Each row below holds a small network's activations on one input, seen along a few directions.
Each table varies a few parts of the input and shows all the possible inputs, shuffled.
Descriptions start from the smaller parts, as in this example, which fits no table here: one of 4 places along a line, together with either a single point or one of 11 places along a line or (one of 3 separate values, together with one of 5 places around a ring).
Shared parts are said once, and a part with two or three values counts as separate values.
(in the rows, 128 means zero)

Other details of the inputs shift rows strongly along two fixed directions, in all tables alike. That doesn't count.

Table:
x1: [116 158  93 111 167 135 157 166 203 141 106 101 186 130  95]
x2: [ 66 101 120 179 130  54 109  94 148 115 104  81 153 133 151]
x3: [176 124 104  83 104 185 134 155 132 129 143 168  93 107 101]
x4: [160 119 134  89  95 170 144 126  84 122 148 169  98 102 129]
x5: [ 53 100 124 178 137  56 102 100 150 116 115  81 147 140 138]
x6: [ 83 147 143 178 152  64 131 123 134 121 109  77 161 160 147]
x7: [ 47  68 185 205 142  55  66  80  77 110 115 121  72 155 198]
x8: [120 163  86 119 165 122 169 162 209 141  90  89 204 127 107]
x9: [173 138 167 127 126 153 127 127 103 147 152 152 113 134 119]
x10: [ 73  86 176 223 152  60  61  57  82 125 122 120  98 162 207]
x11: [110 156  98 136 127  92 147 133 172 123 120  78 188 128 103]
x12: [117 147  83 137 145 116 136 146 169 126 118  99 156 135 107]
x13: [177 126 122  77  80 176 138 135 121 128 143 155 111  97 102]
x14: [107  92 122 121 143 160  82 107 119 120 122 163  82 116 166]
x15: [167 119 121  87  83 170 124 122 111 116 149 156 102 100 122]
x16: [148 197 131 148 165 106 172 156 170 156 133  71 214 161  79]
x17: [162 121 118  71 127 201 128 152 141 135 132 176 101 100 117]
x18: [ 77  72 183 223 147  61  63  53  79 127 115 126  89 158 212]
x19: [154 131 161 109 108 165 114 120  72 118 151 164  72 128 145]
x20: [ 88 102 115 140 154 129  89 106 138 120 110 140 109 126 170]
x21: [192 185 135  83 112 169 180 171 129 133 140 126 150 128  93]
x22: [ 63 142 114 168 152  60 141 119 139 121 117  79 180 143 134]
x23: [130 103 129 115  99 127 116 115 122 120 130 138 112 110 123]
x24: [ 39  53 131 192 160  79  53  72 123 110  89 132  91 136 223]
x25: [116 178 103 118 143 110 180 157 154 133 133  85 200 131  84]
x26: [159 125 114  74 131 185 135 153 149 140 123 166 113 105 117]
x27: [158 143 127  79 107 171 162 150 109 130 157 152 125 110  92]
x28: [130 164  76 123 146 121 159 168 189 133 119  89 180 137  81]
x29: [156 127 130  89  97 171 137 125  80 119 156 171  98 105 130]
x30: [120 148  80 144 141 101 148 150 182 126 105  91 174 136 116]
x31: [132 162  78 129 144 101 172 172 203 137  99  84 197 135  81]
x32: [128 111 127 112 103 123 121 122 129 125 134 130 118 112 116]
x33: [174 131 161  99 101 171 136 132  83 124 141 162  83 121 136]
x34: [150 109 172 120 102 151 114 119  73 124 133 163  70 128 154]
x35: [102 144 122 131 137  96 162 147 142 131 128 100 174 128 102]
x36: [182 119 173 126 110 165 114 109  80 144 146 172  87 129 144]
x37: [105  75 153 136 103 124 100  93  65 117 132 166  74 115 172]
x38: [ 76 145 148 177 159  61 138 134 145 127 111  71 165 165 127]
x39: [ 57  87 120 174 164  81  94 106 159 128  79 111 137 136 178]
x40: [150 118 127  92  93 157 126 131 123 123 149 147 108 102 103]
x41: [123 147  82 139 138 112 140 144 171 124 113 103 160 134 116]
x42: [155 131 127  93 101 160 149 133  96 121 148 155 118 108 125]
x43: [ 52 103 135 176 147  45 124 110 125 124 109  92 153 140 150]
x44: [172 156 150  90 115 174 148 154 100 129 154 143 108 131 102]
x45: [154 131 108  77 136 196 127 149 145 133 133 160 114 109 115]
x46: [135 103 109 121 118 135 115 133 132 126 124 149  95 120 130]
x47: [126 143  84 139 137 108 152 148 179 129 103  97 167 132 112]
x48: [133 186 132 131 147  91 187 173 170 139 106  72 204 150  84]
x49: [123  99 107 134 118 142  90 109 111 112 132 157  76 122 155]
x50: [ 93 104 123 146 114 103  93  92 117 110 133 121 112 123 148]
x51: [157 145 157 142 133 141 117 109  99 139 150 141 117 142 137]
x52: [125  77 121 129 112 153  84 110 102 115 138 173  52 120 152]
x53: [200 153 160 103 119 169 146 141 109 154 153 156 122 129 103]
x54: [131 187 133 129 149  90 186 176 170 143 112  70 200 151  83]
x55: [ 36  58 129 192 163  80  50  69 122 109  93 133  90 137 219]
x56: [154 137 163 142 136 139 124 119 109 144 149 137 121 145 123]
x57: [155 118 124  86  92 173 117 124 109 119 159 152  96 105 107]
x58: [220 182 142  93 117 184 167 152 124 151 154 143 150 129  95]
x59: [129 107 170 131 115 148  93 105  60 114 148 160  57 133 162]
x60: [120 142  86 143 139  99 151 153 184 134  98  93 173 135 109]
x61: [137 108 139  98 104 165 122 119  72 119 161 168  84 111 130]
x62: [155 147 156 143 139 141 120 115 104 142 150 132 125 144 128]
x63: [159 117 138  85  98 164 144 134  89 126 145 170 102 104 117]
x64: [111 155 101 128 129 104 144 136 167 125 128  81 180 127  93]
x65: [190 139 164 116 119 161 135 128 102 147 145 158 116 131 117]
x66: [111 136 102 122 160 119 145 152 190 138  91 109 175 127 117]
Each input here is: one of 6 places along a line, together with one of 11 places around a ring.
The inputs of x28 and x45 match in every part but the place on the line of 6. If x52 is changed in the same way as x28 into x45, which row does it become? -> x1
The inputs of x41 and x29 match in every part but the place on the line of 6. If x30 is changed in the same way as x41 into x29, which row does it become? -> x42
Start at x20 and move only the place on the line of 6, one step at a time. The first step leads to x49. Which rows follow, in order? -> x50, x22, x19, x51
Change only the place on the line of 6 in x40. List by row number the other rows that result. -> x3, x7, x9, x17, x35

Table:
x67: [ 88  96 124 148 119 109  90  96 103 113 156 127  99 125 127]
x68: [143 150 102 153 127  98 132 118 185 137 112  85 187 134 113]
x69: [ 75 137 125 117 135  84 171 145 144 127 115  94 191 115 111]
x70: [ 82 150 104 122 129  92 154 158 157 109 115  77 164 132 102]
x71: [133 132 177 188 128  64 134 116 118 140 114  96 144 162 138]
x72: [ 97  78 108 179 127  75  99 108 137 120  93 126 109 135 168]
x73: [159  64 145 131  93 157  69  92  94 131 146 186  43 114 144]
x74: [ 79 125 127 149 171 109 111 138 152 120  94 107 129 148 155]
x75: [ 95 147 133 124 177 116 163 150 166 147  98 109 190 130 129]
x76: [185 158 105  65  84 198 138 124 106 116 180 153 120  97  93]
x77: [143 111 189 128  89 139 106  97  22 112 174 166  55 129 152]
x78: [113  78 126 138 141 161  75 102  83 115 127 189  45 126 193]
x79: [233 207  98  46 127 246 167 165 156 148 165 156 158 108  74]
x80: [109 124 116 147 129  84 136 145 178 126  85  88 150 137 124]
x81: [ 91 147  78 135 133  93 160 147 151 113 122  90 171 130 106]
x82: [225 191 102  46 136 236 166 185 162 155 167 161 144 114  51]
x83: [109 152 176 184 172  91 127 119 108 142 126 102 143 174 153]
x84: [145  57 170 105  89 153 105  99  80 132 116 195  64  95 170]
Describe the family of inputs behind these rows. -> one of 3 separate values, together with either a single point or one of 5 places along a line
The inputs of x81 and x72 match in every part but the choice among 3 separate values. If x76 is changed in the same way as x81 into x72, which row does it become? -> x68

Table:
x85: [157 122 141  93 101 143 144 146 113 132 142 154 110 112 106]
x86: [ 91  68 155 131 110 128  90  92  84 107 119 165  69 111 187]
x87: [155 186 131 136 162 107 178 169 184 157 106  89 205 150 101]
x88: [141 140 121  82 120 169 139 143 112 117 144 156 112 109 128]
x89: [ 51 100 111 195 162  60  92  92 170 125 105  86 161 142 155]
x90: [121 186 117 144 130  87 166 147 159 125 134  65 197 146  90]
x91: [ 97 162 105 126 154 110 175 153 175 131 115  82 206 129 103]
x92: [110  95 179 166 147 127  65  85  81 125 126 150  65 150 189]
x93: [102  77 151 119 110 137  95  99  87 112 117 158  76 110 175]
x94: [174 135 139 106  85 142 146 129  99 124 150 144 116 115 117]
x95: [123 170 111 125 146 100 183 168 173 144 132  83 204 136  70]
x96: [ 46 104 131 196 159  38 116 107 131 130 110  85 157 151 140]
x97: [135 192 124 149 178 102 160 157 168 150 111  89 194 161 107]
x98: [ 95  79 145 126 122 148  93  93  82 114 132 156  80 115 171]
x99: [ 89  58 135 167 126 128  74  89  99 111 124 152  63 130 183]
x100: [156 117 112 105 118 181 131 139 129 128 133 144 106 120 116]
x101: [117  81 185 167 136 120  74  85  86 132 112 153  70 142 192]
x102: [114 156 126 128 136  84 170 159 174 139 108  73 193 137  81]
x103: [169 144  97  90 118 179 140 157 128 125 135 156 103 119 109]
x104: [108 185 101 109 151 117 179 168 181 126 117  81 203 131  93]
x105: [206 167 138  92 136 195 159 153 119 156 146 164 132 129 102]
x106: [ 61 101 107 189 155  41  96  98 167 128  85  92 158 138 159]
x107: [178 160 131  95  94 160 146 139  99 121 167 142 117 120 104]
x108: [ 54 104 142 185 151  57 117 110 137 126 118  87 152 147 137]
x109: [143 109 109 121 116 139 128 138 130 126 111 148 104 121 134]
x110: [182 166 124  92  95 161 151 140  95 125 161 144 120 120  97]
x111: [ 52 102 137 190 148  26 118 112 137 128  95  87 153 148 144]
x112: [111  59 135 149 111 125  80 101  98 111 115 166  54 122 184]
x113: [120 182 116 116 145 103 172 170 174 137 125  71 195 141  67]
x114: [ 99  61 139 149 115 115  59  77 112 117 113 152  72 117 179]
x115: [ 64 116 105 178 160  63  90 104 164 120 110  94 148 142 155]
x116: [143 129 141 133 102 135 133 112 100 122 155 127 124 126 122]
x117: [153 187 137 137 159 112 178 166 187 156 104  86 205 149  98]
x118: [104  81 140 122 114 128 102 102  82 114 116 169  78 110 176]
x119: [137 116 154 128  95 140  98  98  71 111 155 141  78 127 144]
x120: [156 155 111  69 119 180 153 153 112 124 141 160 119 107 111]
x121: [160 134 123  71 106 171 156 151 121 125 132 160 122 100 121]
x122: [104  69 123 150 126 129  66  77  98 123 132 169  73 116 174]
x123: [137  86 125 119 108 140  88 104 119 123 128 170  83 106 156]
x124: [ 93 132 153 189 178  86 117 111 146 145 105  85 165 165 149]
x125: [182 149 135  95  92 174 152 131 101 130 163 134 128 118  94]
x126: [184 153 124  99  95 165 158 133  96 132 162 146 129 117  96]
x127: [186 140  99  81 113 198 157 164 139 133 146 157 119 112  97]
x128: [178 163 123  69 109 173 160 165 113 134 156 156 119 113  76]
x129: [183 144 142  95  80 157 154 135 107 124 150 141 121 112 104]
x130: [100  66 169 143 103 110  87  96  80 115 131 160  62 120 164]
x131: [163 115 118  98 105 170 132 145 135 126 118 145 102 116 120]
x132: [ 53  99 111 192 163  62  88  90 167 128 101  79 161 144 153]
x133: [124  72 136 135 106 142  92 111 107 112 116 163  62 119 167]
x134: [ 95 158  91 153 160  91 147 155 192 126  98  61 184 152 106]
x135: [132 168  80 125 153 116 161 154 203 144 123  89 209 127  85]
x136: [174 133  97  93 117 186 149 153 129 133 137 158 113 115 105]
x137: [167 145 107  81 116 182 119 136 144 129 142 147 115 110 104]
x138: [183 159 102  69 112 193 136 150 153 130 150 154 124 105  91]
x139: [124  84 174 165 144 136  78  86  77 134 137 169  70 142 189]
x140: [205 177 143  85 134 194 151 161 123 145 152 160 122 131 106]
x141: [200 155 147  97 127 174 151 150 119 153 128 165 121 127 117]
x142: [100  90 154 138 119 113  88 106  81 114 146 155  69 127 154]
x143: [ 92 133 153 192 177  83 121 113 149 143 109  92 166 163 151]
x144: [121 155  95 131 141  97 150 148 206 137 102  86 199 126  98]
x145: [105 172 120 132 146  89 165 162 171 132 126  76 189 142  81]
x146: [161 133 138  87 110 171 147 145 113 136 153 143 120 115  88]
x147: [184 143 142  92  82 159 151 133 104 127 147 135 121 114 102]
x148: [108 166 113 166 140  68 167 135 158 133 131  61 209 149 101]
x149: [169 148  96  84 120 174 125 139 138 131 142 159 116 109 106]
x150: [ 92  82 134 134 128 133  99  95  79 116 129 164  85 116 174]
x151: [202 160 126  81  81 164 170 147 105 132 150 149 130 110  89]
x152: [153 136 118  77 118 182 154 145 116 128 147 158 126 104 117]
x153: [ 84  82 149 129 123 137  77  90  76 104 129 155  63 120 182]
x154: [ 60 112 111 186 157  71 105 119 159 112 100  86 136 154 155]
x155: [ 80 136 156 196 178  71 104 111 143 133 106  91 149 168 163]
x156: [ 63 112 105 186 159  66 105 121 156 114 102  89 136 153 158]
Describe the family of inputs behind these rows. -> one of 3 separate values, together with one of 4 places along a line, together with either a single point or one of 5 places along a line
The inputs of x114 and x144 match in every part but the place on the line of 4. If x153 is changed in the same way as x114 into x144, which row does it become? -> x104
The inputs of x91 and x152 match in every part but the place on the line of 4. If x145 is changed in the same way as x91 into x152, which row does it become? -> x142
Change only the choice among 3 separate values in x115. List by row number the other rows that result. -> x123, x135
List by row number the other rows that have the place on the line of 4 and the choice among 3 separate values in common with x85. -> x87, x94, x112, x121, x123
Change only the choice among 3 separate values in x110. List by row number the other rows that result. -> x126, x151
Change only the place on the line of 4 in x86. List by row number the other rows that result. -> x93, x118, x121
Change only the place on the line of 5 in x100. List by row number the other rows that result. -> x98, x125, x132, x146
List by row number the other rows that have the place on the line of 4 and the choice among 3 separate values in common with x91. -> x89, x99, x108, x116, x143
